A small network was trained on made-up records. Each row is its average activation on records with the value named, seen along a few directions.
Related values have similar rows: they may be neighbours, one step apart, or belong to one group.
In the rows, zero is written as 128.

M, 10 values:
m9: [182 178 113  15 148  88 162  96  61 130  41 147  61  91 140 100 115 133]
m6: [ 57 118 146 185 129 120  52 173 186 108 177 124 203 211  87 127 185 154]
m1: [135 135 104  25 100 105 178 119 113 189  33  97  84  81  44  64 117 116]
m4: [ 49 116 128 131 178 193  86 143 152  80 222 135 189 224 130 188 130 163]
m5: [ 97 126 108 215  83 126  96 166 182  99 141 162 169 147 117 130 130 138]
m8: [115 137 140 195 152 180 103 115 137  72 175 158 136 174 186 152 117 154]
m10: [164 104 135 139 125 151 157 116 120  97 142 127  98 136 174 191 127  65]
m3: [155 139 132 124 101  92 159 130  63 179 142 101  88  46 128  84 136 158]
m7: [146 101 120 181 102 106 143 134 176 177 118 100 168  80 116 134 119  87]
m2: [180 126 154  70 162 119 143  89  88 150  90 130  84  89 158 110 104 113]
M is arranged as a 2 by 5 grid.
Q: List every value one step from m10, in the order listed.
A: m8, m7, m2
Q: List every value one step from m6, in the order listed.
A: m4, m5
A value of M combines one of 2 hidden first parts with one of 5 second parts; all combinations occur once.
Q: Changing only the second part turns m2 into m10. m3 has the same second part as m2; what does that change turn m3 into?
A: m7
Q: Changing only the second part turns m4 into m8. m6 has the same second part as m4; what does that change turn m6 into?
A: m5

Z, 10 values:
z3: [109 107 121 186 132 133  88 159 203  60 161 134 200 237 144 232 177  53]
z9: [146 169 148 202 154 213 103  86 103  98 160 130 127 210 193 108 127 151]
z7: [ 61 152 107 182 100 188 135 132 150  47 137 171  88 161 123 111 117 203]
z10: [141 143 147 174 115  67 101 144 108 185 145 108 152  74 123  67 155 171]
z5: [174 144 128  33 152 130 166  78 108 136  22 138  63 104 126  95  93 104]
z4: [111  65 181 123 165 104 122 128 143 144 171 117 122  69 138 146 125 136]
z2: [205 118 111 125  98 131 185 117  73 126 132 142  76  67 191 176  92  67]
z8: [109 141 120  79  98 100 153 140  89 228 121  50 127  86  36  46 160 164]
z6: [163 132  93  80 106  83 156 128 133 166  53 149 124  54 108 110  81 105]
z1: [ 62 108 124  97 161 131  72 168 169  90 177 142 201 217  98 189 153 125]
A value of Z combines one of 2 hidden first parts with one of 5 second parts; all combinations occur once.
Q: Changing only the second part turns z5 into z9. z6 has the same second part as z5; what does that change turn z6 into?
A: z7
Q: Changing only the second part turns z10 into z3. z4 has the same second part as z10; what does that change turn z4 into?
A: z1
